These are the activations of a small network on made-up records, seen along a few directions, one row for each record.
After each row come some of the record's fields: KOGE, SUGAP, ZUBE.
Other fields move the rows too, some of them a lot.
[ -7  20  22  -4  26  29 -22  11 -19  -6  -2   8  -5 -11  -5 -18  -4  -2
 -17  -3 -22 -30  -3 -20] : <KOGE:fep SUGAP:nel ZUBE:bikeb>
[-23  -4   5 -27 -27  -8   5  15  13  16  -8 -41  -7  14  29   0 -37  15
  33  -8   9 -15   1   4] : <KOGE:disem SUGAP:teda ZUBE:tufev>
[-16 -18  12   1  20   5  15 -23 -17 -10  14  -6  -3  -7  -4  14  10 -25
   7 -42   7  11 -24  10] : <KOGE:fep SUGAP:nel ZUBE:bikeb>
[ -4  -8  23 -41  31 -12   5  21   0 -20   1  41 -27   2  -3 -19  11 -28
 -15 -19  19 -32   2  29] : <KOGE:fep SUGAP:teda ZUBE:tufev>
[-28  -3 -10  11  -5   4   7  15 -28 -15  13   2 -11 -15   2 -29  -2   2
   2   3 -37 -26 -14  16] : <KOGE:fep SUGAP:teda ZUBE:tufev>
[-11 -15 -25   4  21  36   7  -8  23  16  -8  29 -35  29 -13  -5   0 -33
   6 -50  -2  -6  33  16] : <KOGE:nubi SUGAP:nel ZUBE:tufev>
[-15  16 -23 -18  -4  39   7  11  15   1  31  -4 -30 -16 -19 -22  19   9
  -7   6  35 -10 -11  27] : <KOGE:gol SUGAP:teda ZUBE:bikeb>
[-12   9 -19  20 -35 -24 -28 -19  18  86 -14  -3  32 -18  16 -28 -18  71
   4  31 -10  44   1 -58] : <KOGE:nubi SUGAP:danav ZUBE:tufev>
[ -1 -37 -17  29  28  21  19 -18 -12   7 -18  16 -18   4  -3  -3   8 -42
  15 -42  24 -23  43   3] : <KOGE:nubi SUGAP:nel ZUBE:tufev>
[-24  23 -16  11 -62  -7 -41 -10 -26 108 -10 -31  54   9  28  -6 -33  55
   4  37 -14  64  17 -48] : <KOGE:nubi SUGAP:danav ZUBE:tufev>
[ 21  -6   1   7  40  12   3   1 -11  11  -8  28 -14   5   8   4  32 -24
   9  11  21 -41 -51  15] : <KOGE:vedi SUGAP:nel ZUBE:bikeb>
[ 60   1   8  27  40 -24  -3  23  16 -61   2  34 -44 -30 -25   1  53 -38
   1 -37   7 -31  20  33] : <KOGE:kimo SUGAP:nel ZUBE:tufev>
[ -6  -4  20 -17 -21   3   9  13   5  41  -8 -39  24   5  26  36 -47  20
  44  -9   1   1   3 -25] : <KOGE:disem SUGAP:nel ZUBE:tufev>
[ 26  15   1  17  -5 -52  11  17   8   4 -37   9   3 -24  10 -11  20  22
 -19   8 -18  32   5  -4] : <KOGE:kimo SUGAP:danav ZUBE:tufev>
[-16 -29 -28  26  22  25  17 -20  -2  10 -17   1 -21  13  -3  -4  -2 -47
  14 -45   4 -11  39  15] : <KOGE:nubi SUGAP:nel ZUBE:tufev>
[-31  27  19 -10 -34 -46  19 -46 -16  49 -37 -23  35   2   6  15  11  37
   9   3  -3  47 -33 -29] : <KOGE:fep SUGAP:danav ZUBE:tufev>
[ 14  12   3  -3   2   0 -10  40   4  -6   5  18  -4   5 -13  13  12 -52
 -11 -55  10  -8  -6  39] : <KOGE:kimo SUGAP:nel ZUBE:tufev>
[ -3 -15  -2   7  -1 -11  11 -23   3  20 -27 -29  34 -33  13 -20 -34  31
 -35  25 -55  24 -13   1] : <KOGE:fep SUGAP:danav ZUBE:bikeb>
[-11  26 -22 -11   8  -8  31   2  15 -25  55  19 -12  -9 -17   5   9   3
  -1  10  46 -11  14  48] : <KOGE:gol SUGAP:teda ZUBE:bikeb>
[-22 -26  -6   6  25   4   3  -1  25   6   4 -21  13 -29  -9   9 -18 -37
   6 -21 -38 -18 -10  36] : <KOGE:fep SUGAP:nel ZUBE:tufev>
[ 16 -33 -25 -48  19 -23   3  18 -12 -29  25   2 -24  21 -42 -28  23 -17
  14 -15 -11 -22   7  32] : <KOGE:gol SUGAP:teda ZUBE:tufev>
[ -7  18 -32  18 -53 -12 -21 -19 -39  89 -10 -18  41  -4  42  -1 -27  38
  -6  27 -28  43  29 -27] : <KOGE:nubi SUGAP:danav ZUBE:tufev>
[ 49   6  19  24  -1  26 -12  -8   5 -34  13  -1  -9   8 -39 -17 -18 -12
 -16 -49  -5 -17 -19  18] : <KOGE:kimo SUGAP:nel ZUBE:bikeb>
[ 20  35 -19 -12  -3 -10  30  -8  23 -62  45  31 -18 -21 -18   4  33 -37
  -4  -7  41 -38  27  71] : <KOGE:gol SUGAP:teda ZUBE:bikeb>
[ 48  15  22  19   5 -12 -16 -16  -4 -69  19  12 -12  -1 -32 -27  -2 -13
 -18 -52  25 -59   4  63] : <KOGE:kimo SUGAP:teda ZUBE:bikeb>
[  5 -57   5   2 -18  35   4 -11  36 -28 -24  20 -46 -16 -44  -4  26 -42
   8  -4  -5  -3  -6  26] : <KOGE:fep SUGAP:nel ZUBE:tufev>
[ 65  -3   9  28  38 -24   3  23  10 -64   6  39 -33 -33 -25   7  57 -33
   1 -40   7 -32  24  31] : <KOGE:kimo SUGAP:nel ZUBE:tufev>
[ 61  26  25  27  22   4 -21 -16   0 -49   5   8 -13  -4 -44  -9 -10 -25
 -13 -51  14 -41  -4  43] : <KOGE:kimo SUGAP:nel ZUBE:bikeb>
[ 51 -25 -27 -20  25  -8  -5 -27  28 -72 -18  29   7  12  33 -21  17 -45
 -20   0   3  31 -20  20] : <KOGE:vedi SUGAP:danav ZUBE:bikeb>
[ -3  15 -16  12 -42 -21 -28 -10 -23  89  -3 -22  40 -15  44 -20 -12  36
  -9  14 -15  38  18 -54] : <KOGE:nubi SUGAP:danav ZUBE:tufev>
[-29 -27  43  17 -36   5 -35  -2 -37  10   5  10 -12  -9 -24  14   3 -19
  31  51 -18  21  -5   3] : <KOGE:fep SUGAP:nel ZUBE:tufev>
[  7  30 -12  -8  41  -4 -17   0  26 -22 -43  18  15  26  -1   0  -4  46
 -21   4   5  52   1  25] : <KOGE:kimo SUGAP:danav ZUBE:bikeb>
[-27  19   3 -10 -10   5 -35 -21 -38  45 -32 -75  43  -9  27  -4  26  52
 -23   6   8  46 -18 -52] : <KOGE:fep SUGAP:danav ZUBE:bikeb>
[-28  31  17 -20 -27 -35  -4 -34 -15  54 -42 -30  22 -11   8   4  35  43
  -1  10  -2  41 -36 -47] : <KOGE:fep SUGAP:danav ZUBE:tufev>
[-14  -4  -8  19   5 -17  -7  15  -2  -8  19  -7 -13  12 -11  38 -23 -27
 -24  -7  13 -11  -9 -40] : <KOGE:beze SUGAP:nel ZUBE:bikeb>
[ 44 -26   5  30  13  11  23  44  20 -38  -2  36 -44 -17 -20 -10  45 -34
 -24 -44  -3  -8  10  23] : <KOGE:kimo SUGAP:nel ZUBE:tufev>
[ 41 -28 -17 -42  33 -13  -4  16  -8 -12  20   5 -14  15 -52   1  16 -26
  26 -14 -24  -5   0   7] : <KOGE:gol SUGAP:nel ZUBE:tufev>
[ -4 -27  -8  12  36   3  13 -24 -10  -9  17  24   1   5   1  -9 -17 -45
  24 -40  19  -4  30   9] : <KOGE:nubi SUGAP:nel ZUBE:tufev>
[  7 -16  45  15   4  21   7  -9  17  13  34  -5 -15  49   6  14   2  17
 -11  20 -35   0   0  -1] : <KOGE:fep SUGAP:nel ZUBE:bikeb>
[ 14  -1  37 -13  42  23  -6 -11   6 -34  -8  27 -11  -7 -26 -24 -23  -7
 -29 -20 -14 -41   7   4] : <KOGE:fep SUGAP:nel ZUBE:bikeb>
[ -5  11 -14  17 -32 -18 -24  -7 -11  92 -18 -15  26 -21  28 -25 -14  57
  -6  39 -13  36   2 -50] : <KOGE:nubi SUGAP:danav ZUBE:tufev>
[ -19   37    7   -4  -67  -31    4   -7    7   96  -42  -77   46    2
   37    6  -46  106   46   55  -36   54  -23 -100] : <KOGE:disem SUGAP:danav ZUBE:tufev>

Here are new rows. What are their fields?
[ 16  25  -2  11 -42  -8  10 -36 -34  31 -25 -26   8  13  23  14 -27  25
 -42  31 -56  22  19   6] : <KOGE:fep SUGAP:danav ZUBE:bikeb>
[  2 -20   0 -10  42   7  -1 -18  10 -15  23  52   4   4   1  -2   7 -37
  12 -50  13 -23  47   5] : <KOGE:nubi SUGAP:nel ZUBE:tufev>
[-27  25  -5  14 -23 -35 -25 -34  26  83 -16  -7  53  -1   8 -32 -30  77
  23  42  -7  45  -9 -71] : <KOGE:nubi SUGAP:danav ZUBE:tufev>
[ 25 -29   7  22  22   7  28  52  17 -28  -5  46 -44 -15 -13 -11  29 -35
 -23 -40  -5   3  -1  29] : <KOGE:kimo SUGAP:nel ZUBE:tufev>
[-23  24  -1  32 -26 -39 -15 -23  -8 100 -10 -27  56  -7  28 -36 -19  74
  21  54 -15  41 -14 -87] : <KOGE:nubi SUGAP:danav ZUBE:tufev>
[-12  38 -28  -4 -28  22  13  -2 -40  79   1 -55  41  -4  22  15 -17  54
 -20  57   0  55  16 -20] : <KOGE:gol SUGAP:danav ZUBE:bikeb>
[  1  -5   1  -7 -10 -14  -2  43  -2 -30  18  16   7   7  -2  -8  26 -30
 -13 -50  25 -22   2  48] : <KOGE:kimo SUGAP:teda ZUBE:tufev>
[  7  36   8   7 -25 -49  -7  14   5  32 -39  -6  35   0   6   0  -1  16
  -9  14 -11  31   1  -7] : <KOGE:kimo SUGAP:danav ZUBE:tufev>
[-10  -6   4   9  14   2  -9 -21 -22   7  27  47   8  13   4   6  -4 -18
  30 -10   3  -8  40   1] : <KOGE:nubi SUGAP:nel ZUBE:tufev>
[-18 -44   2 -18   0  18  -9 -21   9 -52  -5  50  -9 -16 -32  20  19  25
 -11  13  33 -42  18  41] : <KOGE:fep SUGAP:teda ZUBE:bikeb>
[-17  20 -32  11 -31 -28 -13 -49  -6  65  -4 -19  58   6  34 -10 -31  33
  11  17 -29  42  24 -39] : <KOGE:nubi SUGAP:danav ZUBE:tufev>
[-26   5   2  -1 -55   1   6  19 -18  41 -62   1  51  11 -16   6 -20  45
  -1  31  -1  57  -1  -6] : <KOGE:kimo SUGAP:danav ZUBE:tufev>
[-13 -25  14 -15 -58   4  14 -25  30  11 -60  -1  13 -13 -24 -11   6  18
  -9  29 -14  45 -11 -23] : <KOGE:fep SUGAP:danav ZUBE:tufev>
[-12  23   7  -3 -16   1  -2  18  -7  36 -13 -30   4  -2  16  26 -27  42
  61  16 -26   3  -6 -51] : <KOGE:disem SUGAP:nel ZUBE:tufev>
[  2  19  -3   0 -45 -36   6  -2  -7  63 -36 -61  23 -18  38  -3 -39  86
  33  50 -40  51 -10 -75] : <KOGE:disem SUGAP:danav ZUBE:tufev>
[ -2   4  30 -28  31  -6   7  17   8   1  -9  37 -30  12 -13   2 -10 -51
  -8 -23   0  -7   1  22] : <KOGE:fep SUGAP:nel ZUBE:tufev>
[ 47   1  29  23  -8  29   0  -3  18 -24   7   1  -8  16 -35 -16 -22  -1
 -15 -38  -5 -13 -16   9] : <KOGE:kimo SUGAP:nel ZUBE:bikeb>
[ -3  37  -1   7  -7   5  32  -4 -47  46 -12 -67  58 -13  23 -20 -15  22
  -2  67  23  45  22 -60] : <KOGE:gol SUGAP:danav ZUBE:bikeb>
[ -4 -13  -4  -9  35   7   2 -20   8  -3  21  49 -17  16  -5  -3  -8 -37
  15 -42   4  -9  32  14] : <KOGE:nubi SUGAP:nel ZUBE:tufev>
[ -7  44   4   9  -5  10  -5  -3 -25  50  -6 -81  45  -7  15 -26 -16  27
  -5  60  13  51   7 -60] : <KOGE:gol SUGAP:danav ZUBE:bikeb>
[  6   2 -16 -35 -14  14  35  -7  25 -50  63  39 -48   2  -1  -8  28 -44
 -16 -13   5 -11  19  56] : <KOGE:gol SUGAP:teda ZUBE:bikeb>
